Each row below holds a small network's activations on one input, seen along a few directions.
Each table varies a few parts of the input and shows all the possible inputs, shuffled.
Descriptions start from the smaller parts, as in this example, which fits no table here: ring(8) and (point or ring(9) or (values(3) and line(4))).
Shared parts are said once, and a part with two or three values counts as separate values.

Other details of the inputs shift rows strongly along three fixed directions, in all tables alike. That doesn't count.

Rows:
R1: [40,-9,-12,-1,20,-3,-26,-20,-1,14,30]
R2: [21,16,-28,6,5,28,10,8,-12,-4,-7]
R3: [-6,16,-11,16,1,17,13,8,-12,-2,-13]
R4: [-58,24,26,38,5,-22,22,11,-10,2,-17]
R5: [-16,-11,27,-10,3,-19,-5,-9,-9,8,18]
R6: [23,8,-34,16,7,24,2,11,11,7,-9]
R7: [-18,-16,11,1,-16,-2,11,3,22,-6,-25]
R8: [1,18,-16,25,3,22,16,7,16,-7,-27]
R9: [8,-27,11,-19,-12,-10,-13,-3,18,-9,0]
R10: [15,-13,7,-22,12,-13,-24,-22,-17,17,43]
R11: [-14,19,11,18,9,-11,-1,-5,-14,18,14]
R12: [24,-5,-15,-23,-18,29,-1,7,-1,-6,-4]
R13: [14,33,-20,22,29,6,1,-1,-22,14,11]
R14: [7,-23,9,-12,0,-19,-16,-22,10,10,16]
R15: [23,-16,-9,-10,-8,16,-5,5,16,-11,-12]
R16: [-10,17,13,36,32,-27,2,-11,1,18,20]
R17: [3,-14,10,-22,-3,-19,-13,-17,-11,-1,21]
R18: [-57,20,31,28,4,-26,9,4,-6,10,-6]
R19: [5,9,-23,10,-9,23,9,15,23,-15,-28]
R20: [27,5,-25,-13,4,19,2,13,-7,-7,-1]
R21: [-28,-8,24,-16,-25,-15,-2,4,5,-5,-6]
R22: [-38,15,3,16,-15,4,17,19,0,-12,-31]
R23: [10,-18,5,-27,-7,-5,-3,-5,-7,-9,11]
R24: [-12,-14,16,-3,-12,-16,-9,-3,19,-7,-10]
R25: [10,8,4,20,29,-21,-12,-25,-1,19,31]
R26: [-7,-18,4,-30,-28,17,1,6,7,-17,-19]
R27: [15,21,-9,39,30,4,-2,-7,-4,18,7]
R28: [6,-1,-16,-10,-10,18,0,5,-6,-10,-8]
R29: [-15,6,0,-3,-23,17,14,24,7,-12,-26]
R30: [19,-6,-3,-22,2,0,-6,-9,-10,-3,10]
R31: [-5,-1,12,-12,5,-25,-9,-9,-10,3,16]
R32: [21,-14,-12,-13,-7,16,1,1,20,-13,-8]
R33: [10,27,-18,25,28,16,4,12,-19,18,15]
R34: [-29,-4,24,-7,-23,-4,11,9,5,-8,-17]
R35: [-5,-9,16,-18,-1,-17,-1,-6,-7,-4,6]
R36: [-3,-25,9,-14,-18,-4,-1,-9,20,-5,-13]
R37: [10,-15,-10,-4,-7,8,2,6,18,-1,-10]
R38: [18,-10,-10,-23,-2,-2,-11,-4,-10,-3,18]
R39: [9,25,-24,21,15,17,13,16,-15,1,-3]
R40: [-20,-8,23,-4,0,-20,2,-7,-11,1,10]
Each input here is: ring(5) and (values(3) or line(5)).
The inputs of R11 and R29 match in every part but the ring(5) part. If R28 is changed in the same way as R11 into R29, which row does it become?
> R4
List by row number the other rows that have the ring(5) part in common with R24.
> R6, R18, R19, R21, R22, R31, R38
A walk changes only the ring(5) part. It starts at R37 and steps to R7. List the rest of the walk in order.
> R36, R14, R6
Which other rows does R40 become when the line(5) part takes its other values? List them by row number.
> R5, R23, R34, R35
A walk changes only the line(5) part. It starts at R30 and steps to R2. List the rest of the walk in order.
> R3, R26, R12
Which other rows does R19 become when the ring(5) part takes its other values? List them by row number.
> R8, R16, R25, R32

Rows:
R41: [-33,36,0,48,14,7,19,6,-11,17,-17]
R42: [3,17,-25,6,-9,28,8,21,5,-3,-16]
R43: [22,-15,-10,13,6,-2,-4,-13,43,-6,-17]
R44: [-5,-27,7,-31,-20,-14,-16,-11,1,-12,4]
R45: [-16,-8,-4,-11,-20,9,18,16,12,-19,-26]
R46: [19,-39,10,-8,-6,-18,-25,-27,44,7,8]
R47: [2,-24,15,-22,9,-32,-25,-29,-13,21,47]
R48: [-45,4,35,12,-2,-40,-6,-9,-3,0,-1]
R49: [-9,-5,1,-4,-5,-8,2,2,-4,-11,-10]
R50: [-10,-3,-6,-15,-19,1,2,1,7,-13,-11]
R51: [-16,-24,28,-19,-3,-36,-8,-17,-4,13,31]
R52: [-24,-9,24,-19,-16,-26,-12,-6,6,-10,1]
R53: [5,15,-12,13,0,25,1,13,-4,2,-13]
R54: [8,-27,-14,-35,-24,17,5,13,9,-23,-19]
R55: [45,-5,-29,-4,11,33,-7,3,-14,10,19]
R56: [21,9,-15,2,15,8,0,12,-6,3,11]
R57: [11,8,-22,8,-3,33,2,9,-7,0,-11]
R58: [26,-17,-12,-24,-11,20,-1,-1,0,-1,12]
R59: [-29,32,-8,36,11,-3,14,5,-10,7,-16]
R60: [-5,-15,32,-16,3,-24,-7,-13,-4,0,23]
R61: [13,-17,29,-26,13,-38,-24,-29,-12,6,43]
R62: [18,5,3,9,22,1,-9,-4,-16,19,27]
R63: [25,-20,-11,-27,-4,10,-8,10,0,-12,5]
R64: [9,-12,-1,-23,-19,13,0,7,5,-25,-21]
R65: [-15,2,31,10,23,-36,2,-22,-16,18,34]
R66: [-16,-5,18,-13,-9,-20,-2,1,5,-14,-4]
R67: [-8,44,2,42,31,-5,2,-4,-18,19,11]
R68: [-19,-21,9,-27,-27,-13,4,0,8,-22,-21]
R69: [-15,-27,26,-17,1,-35,-11,-17,-7,14,28]
R70: [21,7,-13,4,19,3,-4,3,-10,19,28]
R71: [52,4,-34,-16,20,12,-11,-2,-12,6,29]
R72: [31,2,-29,-10,-1,33,-2,22,2,-2,0]
R73: [-17,42,4,42,21,-5,21,4,-11,7,-8]
R74: [-16,40,6,44,22,2,7,5,-13,21,4]
R75: [2,14,-20,10,-2,19,9,21,1,-17,-27]
R76: [-30,25,18,20,0,-13,10,-4,-2,1,-10]
R77: [17,14,-18,20,19,14,-1,15,-11,13,11]
R78: [-44,5,11,19,-17,1,19,22,5,-7,-37]
R79: [9,-26,7,-38,-15,-7,-5,-14,0,-13,1]
R80: [2,-5,-3,-18,-25,22,17,18,14,-24,-28]
R81: [-17,-15,-5,-15,-33,17,2,17,11,-18,-32]
R82: [51,-7,-32,-4,29,13,-12,-2,-23,13,37]
R83: [-26,-13,32,-15,-22,-14,6,0,10,-4,-9]
R84: [26,-21,-1,-27,-4,11,-8,0,-1,-11,9]
R85: [-26,39,9,46,17,-6,8,2,-13,9,-13]
R86: [-2,10,-12,13,-2,23,16,13,-4,3,-18]
R87: [-1,23,-9,21,10,14,7,-1,-10,15,7]
R88: [5,-12,-7,-34,-27,5,-6,4,12,-18,-10]
R89: [2,-19,6,-29,-12,-6,-11,-18,-3,-5,5]
R90: [12,20,-20,15,20,0,7,0,-13,7,12]
R91: [12,8,-15,4,2,15,-2,-2,-10,-2,-4]
R92: [-28,2,36,18,25,-40,4,-23,-18,20,25]
R93: [4,-8,-1,-20,-16,4,7,-3,3,-14,-10]
R94: [-11,-19,3,16,-18,5,14,7,58,-21,-51]
R95: [1,14,-17,20,3,30,20,20,-5,-10,-27]
R96: [-14,-6,4,-17,-37,28,14,27,20,-24,-43]
R97: [-7,-2,-2,-5,-15,12,10,7,0,-19,-30]
R98: [6,-28,25,3,11,-45,-28,-42,33,13,20]
R99: [-40,-7,38,46,5,-37,6,-13,42,12,-20]
R100: [50,8,-27,-9,17,23,-15,-7,-14,19,35]
R101: [-29,19,11,16,-2,-9,11,-7,-3,2,-10]
R102: [-17,-17,21,-17,-14,-18,-16,-3,4,-2,7]
R103: [31,6,-38,-6,5,29,-5,6,-6,9,14]
R104: [-14,36,0,41,32,-11,18,10,-13,17,7]
R105: [46,9,-30,-2,20,18,-21,1,-14,19,37]
The inputs of R46 and R98 match in every part but one. If R105 is changed in the same way as R46 into R98, which row does it become?
> R52
The inputs of R102 and R63 match in every part but one. If R103 is changed in the same way as R102 into R63, which row does it become?
> R45
What is each input in this table made of?
> ring(5) and (point or (values(2) and ring(6)))
List by row number the other rows that have the ring(5) part in common with R70.
> R51, R55, R58, R62, R69, R72, R77, R78, R83, R86, R96, R99
Which other rows does R71 become when the ring(6) part takes its other values? List them by row number.
> R49, R66, R68, R75, R90
Which other rows does R58 become when the ring(5) part takes its other values? List them by row number.
> R65, R87, R93, R101
Which other rows does R89 become when the ring(6) part takes its other values? List them by row number.
> R67, R76, R85, R91, R101
Which other rows does R76 become when the values(2) part takes its other values? List them by row number.
> R88

Rows:
R106: [2,-20,10,-22,-22,1,2,8,15,-10,-1]
R107: [-16,39,-8,13,15,11,14,16,-36,6,4]
R108: [10,9,-14,7,2,13,-3,3,-1,-9,-7]
R109: [-35,19,9,26,2,3,21,10,7,2,-19]
R110: [-9,20,-5,25,5,4,21,11,1,2,-21]
R111: [-4,-5,3,-7,-11,-2,-7,0,4,-8,-13]
R112: [-24,12,11,18,-10,-6,5,2,4,4,-6]
R113: [5,-23,7,-25,-13,-3,-12,-13,2,0,14]
R114: [-27,7,7,20,2,-11,13,-4,-1,-5,-14]
R115: [8,-19,-11,-17,-16,14,0,2,6,-6,-12]
R116: [19,8,-15,13,15,15,2,1,-9,3,-4]
R117: [16,-3,-24,-2,1,21,7,9,1,2,-7]
R118: [7,-12,-3,-7,-5,16,4,5,5,-6,-4]
R119: [28,17,-27,20,33,6,2,1,-12,11,22]
R120: [13,-10,-4,-18,-13,15,-3,-2,6,-19,-12]
R121: [0,-22,8,-20,-18,1,-11,6,10,-11,-10]
R122: [-13,0,17,7,-3,0,0,-4,0,1,-3]
R123: [6,-18,5,-21,-13,1,-1,9,11,-16,-14]
R124: [17,-6,0,-5,5,-8,-4,-15,-6,1,18]
R125: [-18,19,7,28,4,-6,16,3,-3,4,-18]
R126: [27,9,-6,9,26,-10,-3,-3,-10,18,27]
R127: [11,-5,-8,6,12,3,-3,-9,-10,13,21]
R128: [-28,-3,19,0,-11,-18,4,-7,4,-3,-16]
R129: [-6,-6,13,-9,1,-16,-17,-16,0,11,26]
R130: [12,-2,-18,-13,-5,19,7,8,10,-9,-17]
R131: [-2,-10,5,-4,1,-15,-15,-14,-4,12,26]
R132: [14,-14,-2,-15,-7,7,-16,-5,0,-1,13]
R133: [6,-27,6,-25,-8,-7,-8,-3,7,-2,17]
R134: [2,-11,10,-42,-18,-7,-4,2,-27,-7,20]
R135: [1,-20,-9,-20,-23,9,-5,11,13,-13,-16]
R136: [3,-4,-6,-9,-2,10,3,4,7,1,-6]
R137: [-12,-20,21,-15,-20,-13,0,-7,7,-2,-5]
R138: [-10,16,-13,24,4,14,18,23,5,2,-23]
R139: [-13,-2,13,12,2,-6,-5,3,0,1,3]
R140: [-14,-6,21,-2,-8,-17,5,5,8,2,-3]
R141: [1,8,7,0,12,-11,-7,-14,-4,11,10]
R142: [5,13,-22,18,8,9,3,12,-2,1,-10]
R143: [17,0,-26,-1,3,18,9,4,1,-9,-6]
R144: [-4,11,3,14,18,-11,-9,-2,-4,17,15]
R145: [10,4,-9,5,-3,7,-2,10,2,3,-2]
R146: [0,5,-7,-22,-10,20,5,18,-28,-13,-3]
R147: [-29,-3,14,-5,-18,-4,10,2,13,-13,-32]
R148: [24,-4,0,0,20,-11,-7,-13,-11,23,34]
R149: [-21,0,26,2,9,-35,-16,-20,-4,20,23]
R150: [2,-21,8,-19,-16,9,0,11,13,-14,-7]
R151: [10,-7,11,-14,-4,-14,-9,-15,-2,4,11]
R152: [-12,14,0,19,9,8,8,0,-1,8,-1]
R153: [-17,0,17,14,8,-11,6,-1,-2,8,-4]
R154: [-35,-6,32,-5,-22,-33,-2,-8,9,-5,-12]
R155: [8,-8,-4,-6,-13,14,4,2,4,-3,-3]
R156: [7,4,-7,-2,6,9,2,10,6,4,-2]
R157: [2,-1,-16,6,-2,19,12,10,3,-1,-7]
R158: [16,5,-28,-1,-4,16,-3,6,1,-3,-10]
R159: [-12,-22,24,-17,-11,-14,-3,3,10,-6,-5]
R160: [-2,-25,10,-19,-19,8,-3,-2,7,-12,-7]
R161: [21,-4,-13,-4,11,-4,-18,-12,-10,18,28]
R162: [-1,-8,8,-7,-4,-3,4,6,8,-16,-8]
R163: [18,-13,4,-10,11,-14,-19,-12,-6,-2,26]
R164: [5,3,-12,5,-8,22,15,13,6,-3,-11]
R165: [5,20,-19,15,10,13,2,9,2,-5,-6]
R166: [2,11,-4,9,-7,17,8,5,2,1,-7]
R167: [8,7,-13,-6,0,5,-8,-2,3,1,-2]
R168: [-8,31,-16,25,9,11,7,5,1,-2,-13]
R169: [-37,9,10,25,-4,-8,8,10,4,1,-12]
R170: [19,-4,-26,-4,-2,20,4,4,0,-5,-13]
R171: [-37,-12,36,-1,-22,-27,0,0,11,-5,-4]
R172: [-15,18,-5,18,-13,9,9,14,6,0,-25]
R173: [-3,-4,-2,-11,-10,7,4,-3,9,-16,-14]
R174: [-28,5,31,16,6,-41,-2,-12,-3,4,13]
R175: [9,-13,-7,-17,-17,15,-10,5,7,-9,-12]
R176: [20,20,-9,22,27,-5,5,0,-9,11,22]
R177: [-21,3,22,5,-12,-12,5,-3,3,4,-11]
R178: [-17,27,-4,28,12,-2,6,11,1,4,-15]
R179: [15,2,3,5,19,-16,-1,-16,-9,10,28]
R180: [16,-3,3,-2,11,-19,-14,-9,-7,11,25]
R181: [-27,-11,41,-9,8,-49,-8,-17,3,9,19]
R182: [7,7,-15,12,12,-2,-3,0,-4,-1,8]
R183: [33,8,-19,13,27,12,-5,-9,-16,6,20]
R184: [12,20,-32,14,1,31,12,10,0,-9,-21]
R185: [-23,3,12,12,3,-20,9,5,3,1,-10]
R186: [6,-12,9,-16,-9,0,-7,-7,2,-8,-7]
R187: [23,-5,-8,-5,14,-1,-14,-15,-12,18,26]
R188: [1,-3,1,-7,0,6,1,7,9,0,5]
R189: [2,11,-5,18,16,5,10,2,-4,-3,-4]
R190: [-12,-4,-3,-31,-20,8,6,14,-24,-14,-3]
R191: [0,4,1,-6,-2,7,-4,-4,3,5,-3]
R192: [21,-21,3,-15,4,1,-14,-12,-6,6,16]
R193: [19,12,-12,8,11,-3,-8,-10,-8,7,20]
R194: [9,-12,-2,-12,-6,2,-9,5,4,-11,-8]
R195: [21,2,-1,-3,27,-14,-10,-13,-6,10,36]
R196: [10,-22,-9,-25,-12,3,1,-1,7,-10,-7]
R197: [25,-4,-6,-15,-3,4,-6,-11,-1,-4,12]
R198: [6,-10,-16,-18,-18,8,-5,-1,8,-17,-9]
R199: [13,-10,1,-13,-6,12,-8,-2,1,-1,-4]
R200: [-19,29,5,32,15,4,8,-1,-4,15,-1]
R201: [20,3,-27,-10,-1,27,8,8,9,-14,-12]
R202: [4,-5,5,1,10,-6,1,-4,-3,2,1]
R203: [-8,18,15,16,26,-23,-6,-23,-11,15,25]
R204: [-25,12,13,19,6,-8,8,-3,0,10,-9]
R205: [-36,21,8,29,0,1,10,14,8,0,-18]
What is each input in this table made of?
> values(4) and (point or (line(4) and ring(6)))
The inputs of R128 and R186 match in every part but the values(4) part. If R187 is changed in the same way as R128 into R186, which row does it become?
> R199
The inputs of R147 and R170 match in every part but the values(4) part. If R136 is changed in the same way as R147 into R170, which row does it become?
> R117
A walk changes only the ring(6) part. It starts at R172 and steps to R177. List the rest of the walk in order.
> R137, R148, R140, R145
